[[ 0.1 -0.6  0.1 -0.8]
 [-1.8  0.2 -0.9  1.4]
 [-0.2 -1.7 -0.2 -1.1]] value 0.1

[[ 0.07  0.02  0.05  0.04  0.04  0.07]
 [-0.13  0.01  0.21 -0.01  0.16 -0.18]
 [ 0.11 -0.07  0.07 -0.02 -0.07  0.01]] value 0.04

[[-0.03 -0.04  0.08 -0.04  0.06 -0.13  0.01]
 [-0.03 -0.04  0.08 -0.02  0.06 -0.11  0.02]
 [ 0.01 -0.04  0.14 -0.02  0.06 -0.12 -0.04]] value -0.13

[[-0.02  0.22  0.04  0.14 -0.14]
 [ 0.01 -0.08 -0.03  0.18 -0.03]
 [ 0.16  0.08 -0.15 -0.09  0.15]] value 0.14

[[-16.8 -18.2 -21.5  17.6 -11.9   0.5]
 [ 10.6  -0.5  -2.0  -5.7 -17.0   7.5]
 [ -7.3   5.1  -1.1  -3.1 -16.6  -5.7]] value -11.9

[[-1.196 -1.131 -1.684 -1.993 -1.132 -0.261 -1.226]
 [-2.248 -1.280 -0.730 -0.587 -2.375  0.014 -0.425]
 [-0.812 -0.109  2.022 -0.613 -1.038 -1.121 -0.746]] value -0.261
---
0.9	0.7	-1.4	-0.6 -> 0.9

0.02	0.04	0.13	0.16	0.01	0.07
0.10	0.05	0.08	-0.01	-0.14	0.04
0.10	0.04	0.13	-0.01	0.15	-0.05
-> 0.13

-0.170	0.169	0.055	0.051	0.154 -> 0.169

-0.001	0.018	-0.031	-0.027
-0.053	0.015	0.169	-0.159
-> -0.053

0.033	-0.046	-0.206	0.073	0.101
0.127	-0.077	-0.161	-0.196	-0.028
-> -0.077

-0.066	0.015	-0.098	0.003	0.100	-0.158 -> -0.098
---
[[65.8 23.0 31.1 50.7 48.0]
 [63.4 53.4 55.7 60.1 48.2]
 [56.5 51.2 74.8 63.6 63.6]] result: 63.6

[[ 18.4  64.8  41.9  49.9 -35.3 -26.0]
 [-71.1  78.6 -15.8  78.7 -66.0 -71.0]
 [ 51.7  44.0  15.5  34.1 -31.2 -36.0]] result: -36.0

[[ 76.6  42.9  10.7  38.3  31.3 -10.1 -21.7]
 [ 78.8  25.6  -3.9  22.8   8.9 -11.0  -9.1]
 [-40.7 -32.6 -13.9 -56.4 -60.4  -5.7  33.7]] result: 33.7

[[ 12.9 -76.2   7.7 -26.4]
 [ -8.3 -22.2  26.1  16.6]
 [ 31.4 -34.5  15.0   0.7]] result: 0.7

[[ 35.7   3.2 -38.7 -21.9 -62.4 -13.6  54.1]
 [ 20.0 -33.9  12.2 -39.6  66.8 -15.2 -35.3]
 [ 33.8   1.5 -45.6  -1.3 -18.9  -1.6  47.1]] result: 47.1

[[ 25.3 -35.3 -26.1 -63.2   8.3  45.9  32.0]
 [ -8.2  69.0  18.3  30.0 -42.8  -6.8  59.8]
 [ -9.0   1.1 -30.0  44.5  -1.8 -37.3 -64.6]] result: -64.6
---
2.3	-66.4	-32.8	-29.4
-1.0	-71.4	-41.2	-28.8
Out: -41.2

-63.3	-16.9	22.4	36.4	40.6	-47.3	-54.8
-61.3	-17.9	26.0	25.9	35.4	-26.7	-63.0
-55.4	-14.3	29.4	5.9	11.1	-49.6	-33.7
Out: -49.6

-57.3	-36.7	34.1	-30.2 Out: 34.1

-9.0	-14.4	16.5	29.6	18.1	7.0	14.8
21.1	57.6	1.4	-11.1	-23.0	-77.9	11.4
Out: -77.9

4.0	43.7	56.6	-0.1	-20.4	-24.6
-15.1	-47.1	-46.6	-0.2	12.0	17.6
Out: 12.0

-22.4	-5.1	-33.2	59.2	-6.1	30.9	-22.9
-49.0	-23.3	-39.3	43.4	-47.1	27.0	-45.8
Out: 27.0

5.0	45.7	-5.6	35.3	-44.2	-44.5	12.8
22.5	-2.4	51.9	-32.4	-71.1	-49.9	23.7
57.7	4.1	17.8	48.5	19.1	-51.5	21.6
Out: -51.5

-45.6	11.9	18.4	-33.6	-65.2	-16.1
75.7	19.7	44.3	-38.2	15.9	-10.9
Out: 15.9

20.3	11.8	-71.4	-59.9 Out: -71.4

46.1	-52.9	9.8	-18.5	-75.2	11.9
69.0	8.6	45.4	-9.3	65.5	-34.4
0.1	19.6	16.0	10.4	71.8	-28.7
Out: 71.8
